Read these off the array that follows. Counting starts at 1.
1) Read off the bottom entry of the column that holds the largest entry.
2) Read off the entry at row 1, column 3.
3) Read off the entry just left of the smallest entry.
4) Read off the entry at row 3, column 1.
5) Read off the bottom-right entry.
6) Read off the entry in the top-right corner.
7) Read off the top-left entry.
[[64 18 89 54 49 33]
 [35 29 17 30 38 33]
 [57 24 36 18 46 47]]
1) 36
2) 89
3) 29
4) 57
5) 47
6) 33
7) 64

Questions about the grid below.
1) What is the entry just left of the smallest entry?
2) What is the entry just right of -3.355?
3) What is the maximum?
4) What is the entry just left of 7.244?
5) What is the 3rd entry in reading order?
6) What is the 2nd smallest entry?
7) What is the entry just left of -3.739?
8) What is the entry just left of -0.314?
array([[ 5.135,  0.823,  0.984,  1.801,  3.081, -2.710,  3.340,  2.623,
         5.110,  3.706, -6.141, -1.311, -2.203],
       [-1.606, -3.391,  0.093, -5.306, -0.314,  3.248, -0.541,  4.446,
        -5.008,  2.845, -3.355,  1.280, -5.706],
       [ 2.825, -3.829,  0.896, -0.111, -2.525, -5.544,  0.600,  3.465,
        -2.834, -0.399,  3.721, -2.626, -3.073],
       [ 5.792,  5.008,  5.611, -1.819,  3.863,  3.411, -4.874, -2.140,
         0.039, -1.108, -0.674, -3.739, -1.363],
       [-2.961,  7.244, -3.996, -5.425, -2.268,  4.927,  3.682,  0.776,
         6.982, -3.857, -0.520, -2.892,  3.229]])
1) 3.706
2) 1.280
3) 7.244
4) -2.961
5) 0.984
6) -5.706
7) -0.674
8) -5.306

data =
-119	-617	651	641	-562	-228	322	597	645	-136	432	445
143	308	34	664	-28	572	-338	128	-1	238	45	-46
283	-107	15	-112	-252	-387	328	121	3	94	42	-187
456	120	200	623	-223	445	-733	-184	5	200	3	-349
-26	-574	552	347	-150	-146	232	267	431	-411	136	465
85	65	96	67	136	76	60	84	86	100	32	82
48	34	108	117	113	53	44	127	115	67	110	100
67	-16	91	207	42	0	167	173	60	35	-3	110
41	-139	16	-585	307	-422	668	39	169	-232	122	150
33	110	225	69	-197	-7	-2	186	787	205	289	426
28	-126	121	295	-615	-186	-76	239	295	352	224	-108
561	55	131	52	-56	222	-256	-272	-88	110	-26	76
148	-6	22	8	212	-18	216	139	-2	-6	75	112
-83	106	4	231	-765	-248	-291	280	358	664	214	-360
-326	151	-64	-325	-808	-304	96	-106	21	719	-74	-599
The entry just left of the smallest entry: -325
The entry directly above -107: 308
Report the 1st entry, reading row by row.
-119
Report the entry directly above 108.
96
The top entry of the column that holds the largest entry is 645
Report the top-right entry.
445
The smallest entry in the first row: -617
Report the last entry, reading row by row.
-599
Report the 3rd entry on the diagonal from the top-right corner.
94
Report the largest entry in the first row.
651
Report the fourth-last entry, reading row by row.
21
The largest entry in the last row is 719
The 3rd entry on the main diagonal -> 15
The entry directly above 151: 106
The entry directly above the smallest entry: -765
Report the entry just right of 28.
-126
The fifth entry in reading order -> -562
Report the entry directly below 128.
121
Report the 5th-last entry, reading row by row.
-106
The entry directly below 22: 4
Report the entry in the bottom-left corner.
-326
Report the 2nd entry on the diagonal from the top-right corner.
45
Report the entry directly above the largest entry.
169
The first entry in the row that holds the largest entry -> 33
Report the smallest entry in the last row.
-808
The entry just left of -126: 28
The entry directly above -223: -252
The entry directly above -733: 328
The entry just left of 426: 289
Report the entry directly below 169.
787

A =
array([[-0.19, -0.20, -0.17, -0.20, -0.05, -0.11, -0.14, -0.12, -0.10,
        -0.13, -0.12],
       [ 0.03, -0.20,  0.17,  0.00,  0.10, -0.14, -0.10, -0.13, -0.12,
        -0.05, -0.16],
       [-0.05, -0.22, -0.25, -0.09, -0.08, -0.08, -0.08, -0.13, -0.08,
        -0.06, -0.07],
       [-0.02, -0.12, -0.03, -0.02, -0.17, -0.16, -0.14, -0.09, -0.06,
        -0.04, -0.16]])
The entry just right of -0.19 is -0.20
The entry just right of 0.03 is -0.20
The entry just right of the largest entry -> 0.00
What is the maximum?
A: 0.17
The entry just left of -0.11 is -0.05
The entry just right of the smallest entry is -0.09
The entry just left of -0.07: -0.06
What is the entry just left of -0.22?
A: -0.05
The minimum -> -0.25
